These are the activations of a small neural network, seen along a few directions. Each row is one input.
Each table varies a few parts of the input and shows all the possible inputs, shuffled.
A made-up example of a description, with smaller parts first: ring(5) and (point or ring(11) or (values(2) and line(6))).
Shared parts are said once, and a part with two or three values counts as separate values.
In the rows, zero is written as 128.

Other details of the inputs vary at random and push rows far along two fixed directions, the same in every table; ignore that.

Table:
x1: [127 112 123  76 103 177  59 163 101 147  78 155 101 113  97 107]
x2: [ 93  72  79 112 115 117 175 111 129 181 159 172 151 132 122 196]
x3: [182 133  87 129 116 128  65 123  51 163  95 104 113 108  69  95]
x4: [125 181 171 156 145 142 112 146 119  80  76  84 102 125 127 104]
x5: [103  72  78 107  79  93 175 129  90 162 174 181 152 113 149 160]
x6: [ 98  78  71 121 139  97 156  99 138 192 165 168 137 125 130 191]
x7: [168 173  95 104 117 161  56 120  88 185 129  88 128 117  59  98]
x8: [132 139  81 102 135 177  81 146 102 160  67 152 101 133  88 135]
x9: [113 171 156 155  94 144  97 168 130  70  79 100  99 147 142  83]
x10: [128 186 154 158 167 128 101 142 138  71  88  78 102 119 123  83]
x11: [107  61  94  95 150  84 135 106 145 169 190 162 150  81 119 179]
x12: [138 159 171 159 149 116 160 118 183 106 170 118 138 167 169 118]
x13: [118  49 100 121  96  88 118  66 116 177 201 132 165  95  94 166]
x14: [159 172 149 143 181 141 104 134 166  96  62  81 105 153 128  95]
x15: [109 105  93 103 137 125 174 116 120 193 215 159 147 113 136 185]
x16: [149 174  87  83 178 168  86 153 102 162 135 121 108 110  95 114]
x17: [105 143 166 171 151  91 176 117 165  78 145  84 135 116 152 122]
x18: [108 152  98 110 122 171  87 166  62 131  90 130 104 105  83 133]
x19: [151 129 124  71 168 164  74 147 102 145  89 120 104  76  80 129]
x20: [112 105  82  95 157 118 178 116 129 186 223 143 148  98 129 175]
x21: [151 122 153 179 103  82 144  64 181 109 134  72 154 169 136 117]
x22: [125  98 203 141 122 121 154 121 177  86 129 131 152 151 148 129]
x23: [ 86 131 166 163  78  99 169 144 154  76 142 106 139 153 171 126]
x24: [140 126 159 176 120  92 167 112 150  73 132 151 150 158 171 104]
x25: [101  94  76 108  82 134 162 138 135 187 213 178 145 123 148 161]
x26: [100 144 168 188 135  86 157 114 166  80 140 110 128 138 161 122]
x27: [152 144  96  97 128 164  95 155  47 135  80 156 116 111 100 114]
x28: [ 84  67  76 100  83 116 174 122 130 185 155 166 145 134 141 186]
x29: [128 114 134  64 101 186  73 166  93 147  73 143 107 112  94 116]
x30: [125  98 192 153 123 113 138 118 186  82 132 139 148 154 153 123]
x31: [161 155 195 131 155 148  73 137 155  83  65 110 106 135 125  94]
x32: [141 144  95  91 156 172  91 140  91 168  67 125  96 121  93 147]
x33: [145 129 136  77 152 173  69 144  91 150  79 135 103  92  86 132]
x34: [170 176 155 149 174 123 109 131 123  73  80 101 116 131 145  65]
x35: [142 135 168 177 143  81 163 102 150  81 132 135 144 148 180 104]
x36: [144 157 100  78  99 204  98 181  89 164 117 135 106 124 112 122]
x37: [144 135 175 168 140  90 177 106 141  84 130 123 146 140 179 115]
x38: [138 150 166 162 126 134 163 130 183 101 169 132 144 173 163 117]
x39: [146 135 167 163 160  88 180 106 149  79 137 106 147 128 175 106]
x40: [141 159 150 138 105 157 105 153 161  96  48 112 102 175 143  93]
x41: [101  70  69 117  81  87 160 126 100 163 177 193 146 115 150 150]
x42: [ 65  85  75 139 107 100 153 120 108 155 188 173 142 105 121 176]
x43: [140 149 174 151 123 143 179 131 173 102 166 122 148 167 162 129]
x44: [119 141 166 191  91  69 139  69 149  83 165  67 139 151 122 106]
x45: [143 138  86  89 176 170  98 141 100 163  79 107 100 107  89 139]
Description of these inputs: values(5) and (point or (values(2) and line(4))).
Question: Changing only the values(5) part turns x18 into x43. The same change can be made to x42. Which row results?
Answer: x38
Question: Changing only the values(5) part turns x27 into x2. The same change can be made to x39. Which row results?
Answer: x45
Question: List by row number the other rows that have the values(5) part in common with x30.
Answer: x1, x11, x13, x19, x22, x29, x31, x33
Question: Which other rows does x39 become when the values(2) part takes its other values? List them by row number.
Answer: x34
Question: Which other rows does x32 become when the values(5) part takes its other values? List them by row number.
Answer: x4, x15, x33, x37

Table:
x46: [107 100  82 125 157  93 173  97 120 177 220 147 152 100 128 174]
x47: [103  90 168 178 131  54 181  76 190 100 184 111 163 133 155 150]
x48: [114 110  67  84 118 153  96 150  66 177 119 174 113  97 101 144]
x49: [105 111 152 177 128  59 196  91 187 104 192 105 158 139 171 140]
x50: [110 108  67  88 101 148  99 148  53 170 115 165 117  95  96 143]
x51: [184 199 170 163 148 142  76 121 130  76  48  61 106 151 109  64]
x52: [135  93 170 171 137  53 193  70 194 109 200 112 174 139 168 137]
x53: [115 112  68  75 119 169  96 154  85 186 127 165 115 108  93 150]
x54: [176 204 195 140 150 182  81 171 144  50  19  90  91 163 136  57]
x55: [110 109  70  89  88 159  94 150  60 177 125 158 117 102  89 144]
x56: [114 112  70  83 104 162  90 152  74 183 129 167 113 105  95 146]
x57: [175 208 206 130 147 197  84 170 159  62  27  78  91 173 133  67]
x58: [115 107 180 161 135  94 204 115 202  94 160 132 153 160 189 146]
Question: What do these inputs look like to the network?
Answer: values(5) or (values(2) and line(4))
Question: List by row number the other inputs of the same sort as x52.
Answer: x46, x47, x49, x51
Question: Which other rows does x56 become when the values(2) part takes its other values? List them by row number.
Answer: x48

Table:
x59: [158 195 162 181 146 105  82 114  72  53  96  85 106 103 116  62]
x60: [169 149 206 128 154 135 182 101 195 126 170  93 152 171 166 131]
x61: [161 137 208 112 163 173 115 162 150  76  30 142 117 147 138 128]
x62: [ 77 105  69 106 147 103 146  99 178 210 231 146 144 123 119 190]
x63: [104 112 117  63 146 189  75 183  95 144  60 149  96  90  76 169]
x64: [196 175 181 159 156 129  53  77 138  95 118  58 124 129  92  76]
x65: [ 53  33 112  69 115 108 171 130 131 177 185 174 146  90 134 213]
x66: [136 195 138 189 157  93 114 114  85  75  48  30  97 115 104  78]
x67: [112 186  65  92 142 175  99 186  48 131 110 113  94  70 107  96]
x68: [181 151 179 159 162 116 165 113 208 130 173 107 136 159 177 113]
x69: [141 141 185 194 137  49 147  98 116  52 180 107 162 116 140  71]
x70: [130 166 149 196 168 118 205 124 147  70 149 136 140 161 180 116]
x71: [164 134 191 125 164 153  99 170 154  88  43 145 101 132 162  96]
x72: [142  92 200 125 140 120 180 128 193  78 107 146 151 135 197 114]
x73: [117 103 173 206  48  77 129  73 153  83 112  89 148 163 147 109]
x74: [ 74  14  87 114 136  50 152  64 126 180 127 137 144  72  90 205]
x75: [142 121 174 148  49 128 181 131 172  88 132 134 156 179 191  90]
x76: [ 93  91  88  99 136 124 170 112 158 205 235 130 159 109  99 216]
x77: [124 137 164 171  71 114 159 120 182  97 121 158 139 209 185 107]
x78: [166 180  86  77 187 188  66 131 116 203 108 142  99 132  89 125]
x79: [173  81  40 101 165  66 163  65 131 213 203 133 165 121 122 162]
x80: [110 142  72 103  76 205  69 171  78 152  88 145  92 142  74 121]
x81: [ 76  16  97 118 133  60 135  56 116 166 140 163 141  65 108 202]
x82: [176 151 195 149 163 136 182 107 204 119 163 101 160 171 148 147]
x83: [ 88 142 158 172  62 105 144 126 196  84 135 128 129 196 170 109]
x84: [134 169 159 153  60 152  88 180 148  83  82 104  94 164 144  73]
x85: [ 95 110  84 109 132 103 206 122  69 173 213 176 152 102 162 179]
x86: [ 63  71  89  93  32 119 165 132 110 181 201 160 143 134 131 183]
x87: [128 153 165 167 165 136 161 105 226 104 169  75 140 171 135 135]
x88: [100  51  85 145  33  79 109  78  89 168 192 166 165 113 103 153]
x89: [191 166 101  56 165 213  85 144 103 183 114 115 114 102  92 103]
x90: [117  98 165 205  55  63 148  82 163 100  94  59 153 171 126 115]
x91: [166 194 168 139 158 157  89 158 186 110 123  67  99 143 129  91]
x92: [133 102  24 133 153  43 193  99  74 155 191 156 154 103 154 147]
x93: [141 127 189 167  55 133 181 137 166  88 123 144 155 199 172 130]
x94: [146  95 119  88 147 141  27 115  69 130  59 149  96  66  60 123]
x95: [100 184  57 121 166 185  97 177  54 132 105 130  88  99  86 124]
x96: [ 93  32  95 102 158 125 175 112 143 172 160 218 155 117 138 206]
x97: [139 163 155 167 144 108 207 131 141  70 157 121 150 134 202  90]
x98: [146 189  87 103 161 187 112 178  29 140  89 153 103  99  99 133]
x99: [103  98 194 130 128 113 167 140 207  66 120 114 138 124 179 115]
x100: [ 43  52  84  96 143  93 143 124 163 171 169 194 138 104 134 202]
x101: [113 187  68 121 150 154  86 197  52 135 110 127  79  78 114 107]
x102: [178 102  77  59 176 138  70 143  84 144  25 154 105 102  93 115]
x103: [152 194 193 110 150 175 106 144 171 110 117  50 109 154 117 108]
x104: [171 148 173 165 180 143 177  92 213 118 161 106 150 181 151 132]
x105: [156 129 164 191 154  62 149  48 192 124 133  18 153 147 109 126]
x106: [208 166 192 139 159 128  48  94 139  97 135  66 141 130  75  55]
x107: [ 99  92  80  86 126 121 168 112 162 198 236 124 158  92 122 169]
x108: [181 128  49  85  83 150  66 151  56 160  53 139 115 145  95  93]
x109: [ 53  35  85 106 146 121 163 124 155 163 173 188 143 104 121 211]
x110: [135 121 167 182  72 138 176 123 173  90 125 150 148 208 173 114]
x111: [143 223 143 162 176 140 126 153 116  77  79 132 101 157 162  76]
x112: [143 153 184 118 181 155  95 149 169  87  29 152 106 158 151 103]
x113: [ 55 112  69 132 124  99 193 143  89 154 211 160 146  89 130 198]
x114: [147 140 105  62  60 211  81 173  48 173  78 157 103 143 102 119]
x115: [153 133 176 191 149  72 129  39 182 109 152  47 147 136 130 123]
x116: [142 112 133  38 153 196  82 169  69 161  52 167 102 100 105 142]
x117: [132 168 160 127  53 169 104 169 145  77  83  91 112 159 141  62]
x118: [ 76  96  61 165 128  46 160  68  59 156 188 131 135  62 122 168]
x119: [103 188  91  85 141 176  95 183  35 137 107 112  89  91  99 122]
x120: [ 40 124  46 136 139  81 172 128 110 164 208 171 133 104 146 173]
x121: [140 167 155 194 152  89 190 146 141  78 153 137 128 140 207  99]
x122: [154 141  87  97  69 189  68 182  65 169  75 170  93 132 113 101]
x123: [143  97 197 186  47  76 114  98 152  75 155 118 180 169 127  75]
x124: [159  87 132  73 151 137  23 129  71 130  79 156 112  70  47 102]
x125: [113 111 107  78 149 171  56 191 105 146  70 151  81  78 102 130]
x126: [114 145  92  88  58 198  74 183  68 155  88 138  99 131  73 139]
Question: Changing only one part turns x122 into x68. The same change can be made to x84. Which row results?
Answer: x91
Question: Changing only one part turns x98 into x93. The same change can be made to x69. Which row results?
Answer: x123
Question: What do these inputs look like to the network?
Answer: values(4) and (point or line(4) or (values(2) and ring(6)))
Question: Which other rows does x65 become when the values(2) part takes its other values? List them by row number.
Answer: x116
Question: Start at x123 and move only the line(4) part, one step at a time. The first step leads to x88. Which rows follow, in order?
Answer: x73, x90
Question: Which other rows does x114 become when the values(2) part takes its other values? List them by row number.
Answer: x86
Question: Which other rows does x78 become when the ring(6) part takes its other values? List them by row number.
Answer: x60, x68, x82, x89, x104
